A small network was trained on invented records. Each row is its activation on one of them, seen along a few directions.
After each row come some of the record's fields: VUK, ZOFID, GEPOK, GEFAN, VAS.
Other fields move the rows too, some of them a lot.
[ -4 -17 -18 -19  14  12   9  22  17  14  -6 -11  -9   5   2   1  39  21
   5   8  20  -8 -15]  {VUK: kegav, ZOFID: babas, GEPOK: vova, GEFAN: geker, VAS: dubi}
[ -3  -9  20  12   4  -8  18   9  12   9  -8   1 -10  -4 -10  -1  -3  -5
  -8   9   8  10  -4]  {VUK: movi, ZOFID: babas, GEPOK: bitu, GEFAN: geker, VAS: dubi}
[-26 -20 -19 -22   6  15 -14  19   7 -11  36 -30  -1  -5 -13  -9 -14  -9
  17  12 -10   1 -15]  {VUK: numu, ZOFID: babas, GEPOK: vova, GEFAN: vuli, VAS: bov}
[-20 -12 -31 -16   2  -3 -54  20   4   3  61 -21  21  16 -29  -4 -17  -2
  18  18 -24 -10 -16]  {VUK: fotel, ZOFID: babas, GEPOK: vezu, GEFAN: vuli, VAS: bov}
[ 10   4 -19   6 -15 -17  -9  64  -4  26   0  34   3  17 -22   5  50  20
  -2 -18  31 -13 -14]  {VUK: fotel, ZOFID: tuno, GEPOK: bitu, GEFAN: rap, VAS: bov}
[  1  32  18  13  -5  -1  11 -29 -18 -20  -4   3  -2  -2  17  -4 -28 -10
  -5 -13 -21  -3  34]  {VUK: fotel, ZOFID: tuno, GEPOK: vova, GEFAN: rap, VAS: bov}
[ -4   5  18   3   1   2  33  -8  10  -2 -17   6  -2  -5  12  -6  -8   5
 -12 -10  -4  -4   5]  {VUK: numu, ZOFID: babas, GEPOK: vova, GEFAN: geker, VAS: bov}
[-13 -16   1  -2  -1  -5 -27   4   8   5  41 -22  -7   0 -23 -11 -15 -14
  18  -4 -20  12 -10]  {VUK: fotel, ZOFID: tuno, GEPOK: veri, GEFAN: vuli, VAS: dubi}
[-14 -18 -17 -14  16   6 -34 -10  -3 -17  25 -34   4 -13  -9   2  -3 -19
  12  33 -11  27  -9]  {VUK: movi, ZOFID: babas, GEPOK: bitu, GEFAN: vuli, VAS: dubi}
[ -3  -3  14   8  -1   4   1 -17   3 -16  -4  -4 -10 -14  -2  -6 -30 -20
   9  -5 -20  20   4]  {VUK: fotel, ZOFID: tuno, GEPOK: vova, GEFAN: vuli, VAS: bov}
[-12 -17  -9 -13  13   8 -19  50  28   9  27 -20 -14  19 -25  -8   0   6
  18  27  15   2 -21]  {VUK: fotel, ZOFID: babas, GEPOK: vova, GEFAN: geker, VAS: bov}
[-31 -21 -45 -30  12   6 -43  78   7   7  39 -30  12  10 -26  -2  31  14
  20  24  -3 -21 -31]  {VUK: fotel, ZOFID: babas, GEPOK: vova, GEFAN: rap, VAS: bov}
[-22 -20 -37 -22   1  -9 -39  83  16  34  37  -3  19  29 -45  -2  29  31
  12  12  16 -28 -32]  {VUK: fotel, ZOFID: babas, GEPOK: vezu, GEFAN: geker, VAS: bov}
[ 16   3   4  -5 -25  -4  32  -9  -6  16 -20  47  -6   5   9   9  47  13
 -10 -29  43 -15   2]  {VUK: movi, ZOFID: tuno, GEPOK: bitu, GEFAN: vuli, VAS: bov}
[-14   0  -1  -7   2  25   0  -8  -9 -16  -5 -19  11 -13   4 -10 -11 -12
   2   9 -19   3   0]  {VUK: movi, ZOFID: tuno, GEPOK: vova, GEFAN: rap, VAS: bov}
[-19 -15  -9 -15   7  17 -19  -1   6 -16  29 -23  -6  -5   3  -4 -16  -6
  12  15  -5  11 -10]  {VUK: numu, ZOFID: babas, GEPOK: vova, GEFAN: vuli, VAS: bov}
[ 28   8  11   1 -21  -1  35 -27 -16   0 -20  38  -9   0  16  10  25   7
 -12 -21  50  -8   8]  {VUK: kegav, ZOFID: tuno, GEPOK: bitu, GEFAN: vuli, VAS: bov}
[-12  -9   6  -7  23  16  15 -17   9 -14  -2 -22  -3 -10   7  -7 -17  -3
   2  10 -10   6  -2]  {VUK: numu, ZOFID: babas, GEPOK: vova, GEFAN: geker, VAS: dubi}
[ 51  15  -1   2 -23 -16   5  16   2  36 -28  49  -5  21  -1  17  51  17
  -1 -19  48 -11  -1]  {VUK: fotel, ZOFID: tuno, GEPOK: bitu, GEFAN: geker, VAS: bov}
[-13  -2   0  -5  -5  -6  14  20  16  14   3   6  -1   6  -6  -3   5  13
  -2 -14   0 -14  -8]  {VUK: numu, ZOFID: babas, GEPOK: vova, GEFAN: geker, VAS: bov}
[ 10   0   6   8   3   0  -7  -1 -11  -6 -15  18  -8   0  -3  10  -8  -4
  -1   4  17   8  -2]  {VUK: kegav, ZOFID: tuno, GEPOK: bitu, GEFAN: geker, VAS: bov}
[  1  -8  -1  -8  -9   7  -5   2  10  10 -15  14 -12   6   0  17  22  10
   6  -7  24 -10  -7]  {VUK: movi, ZOFID: tuno, GEPOK: vova, GEFAN: geker, VAS: bov}
[ -1  -7  -1   9   1 -12  -9  -1  -3   9   6   6   2   8  -9  18  11  10
  -7   0   9  -9  -8]  {VUK: movi, ZOFID: babas, GEPOK: bitu, GEFAN: geker, VAS: dubi}
[ -3  -6  -5 -10  -3  11   4   6  -4   2  -6   2  -5   8  -9   9   5  10
   5   0  28 -12  -9]  {VUK: kegav, ZOFID: tuno, GEPOK: vova, GEFAN: geker, VAS: bov}
[ -7  14   0   5  14   8   3 -22 -15 -24 -13 -19  24 -16  21 -13 -24 -12
 -13  17 -32   5   9]  {VUK: kegav, ZOFID: babas, GEPOK: vova, GEFAN: rap, VAS: bov}
[ 18  34  23  29  -2  -2  31 -56 -16 -18 -45   7  19 -20  45 -10 -31 -14
 -27  -4 -31  10  33]  {VUK: kegav, ZOFID: babas, GEPOK: vova, GEFAN: rap, VAS: bov}
[-10  -2  -6   3  -8 -10 -12   4   6  13   5  11   5  13  -7  15   3  12
  -4  -4   0 -15  -8]  {VUK: movi, ZOFID: babas, GEPOK: vova, GEFAN: geker, VAS: bov}
[ -5   9  12   7   1  -5  15 -26  -4  -8 -10   7  14 -13  10  -6 -23 -14
 -11 -10 -17   2   7]  {VUK: numu, ZOFID: babas, GEPOK: bitu, GEFAN: geker, VAS: bov}
[ -3   4  -8  12  25  -1 -11  -7 -10 -12  -6 -27  21 -14   0 -14 -14 -14
  -8  12 -35  10   0]  {VUK: kegav, ZOFID: babas, GEPOK: veri, GEFAN: rap, VAS: dubi}
[-14 -11   1 -13  -4  17   3  16  10   6  -2  -7 -10   3 -13   0  -1  -2
  14   2  13  -7 -11]  {VUK: movi, ZOFID: tuno, GEPOK: vova, GEFAN: geker, VAS: bov}
[ 17   2  10   5   5   6  19  23  -3   1  -6   4 -21   6   0  -7  30   7
   2  -3  29  18  -1]  {VUK: fotel, ZOFID: tuno, GEPOK: bitu, GEFAN: rap, VAS: dubi}
[  7  -5  12  -1   4  11   6 -33 -14 -19  -4  -3 -11 -15  15   7   0 -10
  -1  -3  10  25   3]  {VUK: numu, ZOFID: tuno, GEPOK: bitu, GEFAN: vuli, VAS: dubi}
[-11   6  -4  15   4  -5 -17   2 -17 -14   7 -16  11  -7  -8  -1 -28 -13
   1  -3 -27  12  -1]  {VUK: numu, ZOFID: tuno, GEPOK: bitu, GEFAN: rap, VAS: dubi}
[-15 -22 -31 -29  25  10 -24  84  22  17  46 -26 -22  21 -28 -10  62  18
  28  20  15 -15 -33]  {VUK: fotel, ZOFID: babas, GEPOK: veri, GEFAN: rap, VAS: dubi}
[-17   1 -13  -3  23  11 -15   0 -12 -23   1 -32  25 -15   6 -14 -26 -13
  -4  27 -34   7  -3]  {VUK: kegav, ZOFID: babas, GEPOK: vova, GEFAN: rap, VAS: bov}
[-16 -10  19  -3   8   3 -21   5  -2 -14  17 -13   0  -7 -17  -8 -28 -21
  15   7 -12  23  -7]  {VUK: fotel, ZOFID: tuno, GEPOK: bitu, GEFAN: geker, VAS: bov}
[  4  -5   9  -4  -8  -9  29  -4   8  20  -6  12  -6   7  -1   3  33  13
  -8 -14  27 -14  -6]  {VUK: movi, ZOFID: babas, GEPOK: bitu, GEFAN: geker, VAS: dubi}
[  0  -3  16  10 -18 -13  23  41   6  22  -7  48 -26  15 -16  10  14  13
   0 -25  39  -8  -9]  {VUK: numu, ZOFID: tuno, GEPOK: bitu, GEFAN: geker, VAS: bov}
[-21  -8 -24 -11  -6 -10 -30  50  -1  23  24  -1   4  20 -33  11   5   3
  18  -6   3 -21 -22]  {VUK: movi, ZOFID: tuno, GEPOK: veri, GEFAN: geker, VAS: bov}
[ -4  -4  -6  -3  -3   8   0   2  -8  -6  -8  -5  -6  -3  -4   4 -12  -5
   5   6   4   0  -5]  {VUK: kegav, ZOFID: tuno, GEPOK: vova, GEFAN: vuli, VAS: bov}
[-41 -26 -44 -34  19   7 -70  46   3  -2  72 -52  40   8 -43 -10 -24 -10
  32  31 -28 -13 -30]  {VUK: fotel, ZOFID: babas, GEPOK: vezu, GEFAN: geker, VAS: bov}
[-16   7  -4   5  13  -1  -9  11  -2 -10   5 -19  19 -14  -4 -15 -19 -16
  -5  -1 -32   7  -1]  {VUK: numu, ZOFID: babas, GEPOK: veri, GEFAN: rap, VAS: bov}
[ 12  12  26  15  -5   2  17 -64   3 -16 -32   7  10 -22  44  -6 -28 -20
 -18  -5 -28  16  23]  {VUK: movi, ZOFID: babas, GEPOK: vova, GEFAN: vuli, VAS: bov}
[ 11  15  14  22   6   1  14 -33 -20 -18 -33  -9   5 -16  18  -1 -24  -9
 -15   4 -25  14  16]  {VUK: kegav, ZOFID: tuno, GEPOK: vova, GEFAN: rap, VAS: dubi}
[-15 -13  -3  -5  11   7   6   0  14  -3   1 -24  -4 -11  -2  -8  -9 -10
   5  15 -18  13  -6]  {VUK: movi, ZOFID: babas, GEPOK: vova, GEFAN: vuli, VAS: dubi}
[-10  -1  -8   2  31   9  -6 -15 -13 -24  -5 -33  17 -16  11 -12 -22  -9
  -6  30 -34  12   0]  {VUK: kegav, ZOFID: babas, GEPOK: vova, GEFAN: rap, VAS: dubi}
[  3  -2  35  19  -9 -12   5   0  15   2   9  39 -14   3  -3   1  -1  -4
 -10 -16   7   5   5]  {VUK: fotel, ZOFID: babas, GEPOK: bitu, GEFAN: geker, VAS: bov}
[ 11  28  15  12  13   9   2 -52 -12 -25 -27  -8  33 -15  31 -14 -31 -13
 -23   8 -38   5  38]  {VUK: kegav, ZOFID: babas, GEPOK: sugem, GEFAN: rap, VAS: bov}
[-17  -7  -3  10  12  -3 -40   6  -4 -15  32 -19  18 -13 -12 -16 -28 -21
   0  10 -37  28  -2]  {VUK: fotel, ZOFID: babas, GEPOK: bitu, GEFAN: rap, VAS: bov}
[ 19   0  12  13   1  -8  27 -26  -9  -6 -18   8   0 -11  12   0   6  -3
 -18  -1   4  10   5]  {VUK: kegav, ZOFID: babas, GEPOK: bitu, GEFAN: vuli, VAS: dubi}
[ 14   8  26   0 -12   7  26 -24  -5  -2  -4   6 -12  -2  15  -7  30  -2
  -7 -18  13  13  21]  {VUK: fotel, ZOFID: tuno, GEPOK: bitu, GEFAN: rap, VAS: dubi}
[ -8   2  -1  13  26   5  -7 -12 -10 -22 -12 -32  11 -18  11 -13 -37 -19
  -5  31 -41  23   2]  {VUK: kegav, ZOFID: babas, GEPOK: vova, GEFAN: rap, VAS: dubi}
[-16 -22 -28 -33 -11 -10  -6  83  33  41  44  16 -19  31 -29  -2  80  32
  17 -22  53 -28 -33]  {VUK: fotel, ZOFID: babas, GEPOK: bitu, GEFAN: geker, VAS: bov}
[-16 -14 -16 -16  11  11  -7  17   5  -2  11 -18   5   3 -11  -1   1   5
   5  18  10 -10 -14]  {VUK: kegav, ZOFID: babas, GEPOK: vova, GEFAN: geker, VAS: bov}
[-12 -21 -10  -2  15  -3 -38   9   3 -10  40 -29   3  -2 -23  -4  -6 -14
   7  31  -7  22 -14]  {VUK: fotel, ZOFID: babas, GEPOK: bitu, GEFAN: vuli, VAS: dubi}

Here are new rows. What are their fields?
[ -3  -1   9   4 -16 -10  31   4  14  11   0  24 -12   3   4  -1  10  13
 -12 -21   7 -11   1]  {VUK: numu, ZOFID: babas, GEPOK: vova, GEFAN: vuli, VAS: bov}
[-23 -21 -29 -18  -9 -12 -14  78  21  40  22   3   0  25 -35  11  37  29
   8  -7  23 -28 -29]  {VUK: movi, ZOFID: babas, GEPOK: vova, GEFAN: geker, VAS: bov}
[ 32   4  17   6   5  -4  21 -34  -8  -3 -21  14  -8   1  25  10  19  11
 -13  -2  33  -1   6]  {VUK: kegav, ZOFID: babas, GEPOK: bitu, GEFAN: geker, VAS: dubi}
[-23 -18 -18 -15   2   2  -8  39  15   5  27 -18  -6   1 -17  -6  -4   0
  13   2  -8  -5 -18]  {VUK: numu, ZOFID: babas, GEPOK: vova, GEFAN: vuli, VAS: bov}
[  3   9   3   9  15  10   5 -26 -20 -22 -22 -19   7 -13  14  -3 -21  -6
  -7  12 -22   9   8]  {VUK: kegav, ZOFID: tuno, GEPOK: vova, GEFAN: rap, VAS: dubi}
[  9  20   6   7   7  14   0 -55 -19 -30 -18 -11  18 -14  49  -9 -23 -11
 -14  16 -27   8  19]  {VUK: kegav, ZOFID: babas, GEPOK: vova, GEFAN: rap, VAS: bov}
[ -3  20  14  16  13   2  15 -59 -13 -26 -21 -21  16 -23  41 -13 -42 -19
 -11  -2 -44  13  22]  {VUK: numu, ZOFID: babas, GEPOK: vova, GEFAN: rap, VAS: dubi}
[ -2 -23 -28 -22  -1   1 -29  32  -1   4  34 -15 -15   9 -27  13  36   2
  25   2  29   4 -22]  {VUK: fotel, ZOFID: tuno, GEPOK: bitu, GEFAN: vuli, VAS: dubi}
[ 27  14  32  23 -24 -16  52 -37  -9  11 -31  46 -19  -3  17  11  11   8
 -20 -34  18  -2  21]  {VUK: numu, ZOFID: tuno, GEPOK: bitu, GEFAN: vuli, VAS: dubi}
[-40 -28 -46 -28  19   2 -59  70  -2  -6  81 -45  21  12 -46 -15   2  -7
  24  39  -3  -7 -33]  {VUK: fotel, ZOFID: babas, GEPOK: bitu, GEFAN: rap, VAS: bov}
[-16  -8 -16 -10  30  20 -14 -12 -14 -26   8 -38  17 -13   8 -12 -17  -9
   1  40 -29   9  -5]  {VUK: kegav, ZOFID: babas, GEPOK: vova, GEFAN: rap, VAS: dubi}
[  6   2  15   8  -7   1   8 -20 -12 -13 -11  25  -9 -11   9   5  -5  -6
  -8 -14   8  14   6]  {VUK: numu, ZOFID: tuno, GEPOK: bitu, GEFAN: vuli, VAS: bov}
[ -8   7  -2  12  14   4  -5  -8 -10 -19 -14 -20  22 -17  11 -13 -30 -16
 -11  17 -36  12   4]  {VUK: kegav, ZOFID: babas, GEPOK: vova, GEFAN: rap, VAS: bov}
[  5  -5   4   3  12   1   6   6 -12  -4 -13  -4  -8  -1 -10   7  -6  -2
   0  11  18   7  -5]  {VUK: kegav, ZOFID: tuno, GEPOK: bitu, GEFAN: geker, VAS: dubi}
[ 15  35  26  24 -16  -4  20 -50 -12  -4 -42  28   2  -8  41   1  -7  -3
 -18 -20 -16   0  36]  {VUK: movi, ZOFID: tuno, GEPOK: vova, GEFAN: rap, VAS: bov}
[ 32  23  18  20  -7  -2  39 -32  -9   2 -51  15  -5 -12  42  -2  14   6
 -20 -17  -8   9  28]  {VUK: kegav, ZOFID: tuno, GEPOK: vova, GEFAN: rap, VAS: dubi}
[ 32  35  28  27  -2   3  41 -68 -26 -21 -52   6   3 -15  47  -1 -21  -2
 -23  -9 -15   7  38]  {VUK: kegav, ZOFID: tuno, GEPOK: vova, GEFAN: rap, VAS: dubi}
[-17 -15 -12 -16  -1  11 -18  14   5   3   6 -16  -2   3 -20   7  -8  -7
  21  12   6  -7 -14]  {VUK: movi, ZOFID: tuno, GEPOK: vova, GEFAN: geker, VAS: bov}
[-22 -18 -17 -12  12   1 -19   5  11  -1  15 -34   4 -10 -12  -5 -16 -16
  14  16 -28   8 -11]  {VUK: movi, ZOFID: babas, GEPOK: vova, GEFAN: vuli, VAS: dubi}
[ 28  25  29  21 -19   0  32 -22   6  11 -28  17 -24   9  26  -2  21  11
  -7 -24  11   6  33]  {VUK: fotel, ZOFID: tuno, GEPOK: vova, GEFAN: rap, VAS: dubi}
[ 58  17  40  29 -14 -18  39 -28  -9   9 -42  61 -32  13  17  27  36  25
 -19 -28  52 -12  23]  {VUK: fotel, ZOFID: tuno, GEPOK: bitu, GEFAN: geker, VAS: dubi}
[ 15  13  29   8  -9   4  46 -48  -6  -5 -35  11 -15  -4  28   8  -8   5
  -7 -22  12  -4  18]  {VUK: numu, ZOFID: tuno, GEPOK: vova, GEFAN: geker, VAS: dubi}
[  5   5   0   5 -13 -16  29   3   8  34 -17  18  -7  19   2  14  25  36
  -9 -20  18 -20  -4]  {VUK: movi, ZOFID: babas, GEPOK: vova, GEFAN: geker, VAS: dubi}
[ 37  12   7   0 -14 -14  15   8   6  30 -14  27 -28  21   8   8  36  21
   6 -30  36  -5   7]  {VUK: fotel, ZOFID: tuno, GEPOK: bitu, GEFAN: geker, VAS: dubi}
[-18   7 -37 -26   2  -5 -36  83  20  29  49 -14  -6  25 -20 -10  47  18
  23 -10   1 -20 -18]  {VUK: fotel, ZOFID: babas, GEPOK: veri, GEFAN: rap, VAS: bov}
[-13  -6   4  -1  11   3  -1  -5   1  -5  -7 -19  -8  -5  -6   3 -25  -9
  16  -2 -17   6  -4]  {VUK: numu, ZOFID: tuno, GEPOK: vova, GEFAN: geker, VAS: dubi}
[-19 -21 -24 -22  11  11 -20  23  -6 -11  34 -24   6  -5 -19  -7   0  -9
   9  29  13   6 -16]  {VUK: kegav, ZOFID: babas, GEPOK: bitu, GEFAN: vuli, VAS: bov}
